A small network was shown many inputs. Here are its activations along a few directions, one row for each input.
Each table varies a few parts of the input and shows all the possible inputs, shuffled.
Descriptions start from the smaller parts, as in this example, which fits no table here: one of 2 separate values, together with either a single point or one of 11 places around a ring or (one of 5 places around a ring, together with one of 6 places along a line).
Shared parts are said once, and a part with two or three values counts as separate values.

Other details of the inputs shift rows strongly along two fixed directions, in all tables alike. That doesn't count.
These rows show it; all are for the same input, with only those details redrawn:
13; 0; 6; -29; -11; -30; 12; 11; 6; -21; 22; 15; 9
-14; -2; -10; 16; -3; 18; 29; -22; -12; -3; 7; -28; -29
12; 0; 7; -29; -11; -31; 13; 12; 6; -21; 22; 15; 9
-12; -1; -11; 17; -3; 18; 28; -21; -12; -3; 8; -29; -29
4; 4; 2; -19; 18; -35; -10; -11; -26; -15; -10; -43; -13
13; 0; 6; -29; -11; -31; 12; 10; 6; -21; 22; 14; 9
5; 4; 2; -19; 19; -35; -10; -10; -26; -15; -9; -44; -13
5; 4; 2; -18; 18; -37; -9; -11; -27; -15; -9; -44; -13

Table:
row 1: 16; 19; 6; -38; -2; -14; 2; 31; 32; -1; -2; 12; 22
row 2: -26; -26; -6; 35; -33; 33; 12; -12; 25; 4; 21; 67; 30
row 3: -13; 31; -24; 30; 11; 47; 2; -3; 4; 12; -8; -16; -22
row 4: -23; 15; -32; 24; 31; 47; 6; -15; -4; 10; -8; -6; -4
row 5: -1; 18; 9; 18; 22; -23; -41; -2; -18; -17; -26; -33; 10
row 6: -1; -2; 10; -7; 7; -20; -20; 6; 11; -29; 5; 43; 53
row 7: -17; -12; -5; 9; -38; 39; 40; 17; 43; -4; 29; 22; 7
row 8: 41; -5; 16; -22; -9; -30; 1; 4; 9; 17; 9; 33; 8
row 9: -12; -3; -5; 9; -1; 42; 5; -4; 7; 37; -8; -29; -28
row 10: -15; -6; 11; 30; -36; 34; 44; 13; 41; 0; 19; 32; 19
row 11: -31; -11; -26; 29; 18; 43; 1; -20; -8; -9; 5; -14; -2
row 12: 5; -17; 8; 18; -33; 36; 30; 13; 47; 32; 14; 42; 0
row 13: 5; 5; 1; -16; -5; -15; -21; 27; 17; -28; 19; 18; 22
row 14: 12; 0; 6; -30; -13; -32; 12; 9; 4; -21; 22; 16; 9
row 15: -9; -18; -5; 7; -12; 76; 17; 20; -54; -3; -64; 9; -26
row 16: 16; 6; 21; -11; -12; -36; 15; 6; 3; -15; 12; 24; 22
row 17: 23; 3; 11; -7; -5; -21; -34; 22; 22; 10; 2; 43; 12
row 18: -24; -6; -6; 56; -13; 27; -11; -17; -8; 16; -9; -11; -10
row 19: -3; -1; -8; -19; 49; -12; -46; -4; -21; 13; -20; -16; -3
row 20: 18; 27; -2; -28; 24; -27; -8; -13; -21; 0; -22; -38; -14
row 21: -14; 10; -13; 24; 4; 45; -12; -7; -1; 29; -1; -12; -33
row 22: -6; -14; 2; 40; -10; 8; 22; -27; -22; 23; 0; -18; -15
row 23: 22; 8; 6; -31; 20; -24; -22; -14; -28; 19; -13; -34; -21
row 24: 13; -13; 4; -15; 12; -25; -31; 9; 19; 7; -1; 57; 25
row 25: 0; -15; 18; 6; 10; -35; -29; 2; -14; 13; -30; -45; 11
Question: What is each input in this table made of?
Answer: either a single point or (one of 4 places along a line, together with one of 6 places around a ring)
Question: Change only the place on the line of 4 in row 24. List by row number the other rows that result.
Answer: row 8, row 12, row 17

Table:
row 26: 4; 4; 3; -9; -20; -5; 16; 14; 33; -11; 36; 41; 22
row 27: 20; 6; 17; -46; 27; -77; -46; 17; -19; -33; -19; -18; 33
row 28: -8; 2; -9; 21; 25; 30; -29; -6; -20; 23; -40; -23; -15
row 29: 18; -6; 13; -20; -26; -8; 17; 19; 23; 3; 20; 41; 12
row 30: -2; -10; 3; 3; -18; 6; -10; 22; 38; -2; 23; 73; 42
row 31: -7; 8; -10; 7; 17; 16; 1; -13; -16; 13; -17; -45; -30
row 32: -7; -4; -3; 13; 8; 16; 3; -16; -30; 10; -24; -37; -27
row 33: 16; 0; 6; -21; -22; -4; 19; 16; 29; 7; 26; 40; 10
row 34: -9; 2; -6; 7; 12; 17; 1; -10; -28; 3; -28; -41; -27
row 35: -17; 4; -12; 20; 21; 10; -1; -24; -22; -7; -10; -40; -18
row 36: -16; -5; -5; 29; 11; 6; 0; -25; -25; 1; -14; -37; -16
row 37: 27; 11; 18; -46; 28; -88; -52; 8; -9; -16; -8; -22; 26
row 38: 11; 1; 0; -27; -22; 6; 21; 23; 20; -11; 23; 49; 12
row 39: -31; -14; -14; 69; -40; 74; 61; -26; 25; 21; 32; 20; -25
Question: Changing only one part turns row 37 into row 33. The same change can be made to row 30. Which row results?
Answer: row 28
Question: What is each input in this table made of?
Answer: one of 2 separate values, together with either a single point or one of 6 places around a ring
Question: Change only the place on the ring of 6 in row 38. List by row number the other rows that result.
Answer: row 29, row 31, row 32, row 33, row 34

Table:
row 40: 6; 6; 6; 0; 24; -27; -17; -23; -35; 16; -31; -76; -30
row 41: -23; 0; -20; 49; 2; 61; 12; -22; 14; 34; -1; -4; -26
row 42: 23; 7; 9; -58; 4; -45; -9; 23; -7; -31; 3; 12; 16
row 43: 4; -2; 5; 3; 23; -23; -10; -27; -47; 4; -30; -63; -30
row 44: -20; 2; -19; 36; -8; 57; 44; -30; 6; 30; 13; -28; -47
row 45: 0; 7; -7; -2; -20; 34; 14; 26; 40; -2; 27; 67; 25
row 46: -28; -17; -13; 58; -8; 59; 15; -25; -10; 26; -9; 1; -24
row 47: -6; -5; -8; 1; -24; 38; 17; 19; 26; -6; 21; 71; 25
row 48: -12; -5; 2; 15; 34; -3; -39; -10; -42; 0; -52; -55; -8
row 49: 4; -10; 7; -6; -50; 21; 55; 22; 28; -12; 31; 56; 10
row 50: 24; -1; 20; -27; 7; -49; -46; 22; 9; 3; -10; 17; 29
row 51: 25; 16; 6; -57; 9; -43; -13; 27; 3; -21; 7; 0; 12
row 52: 3; 2; 12; -11; 7; -78; -23; -3; 13; -42; 31; 3; 48
Question: What is each input in this table made of?
Answer: either a single point or (one of 2 separate values, together with one of 6 places around a ring)
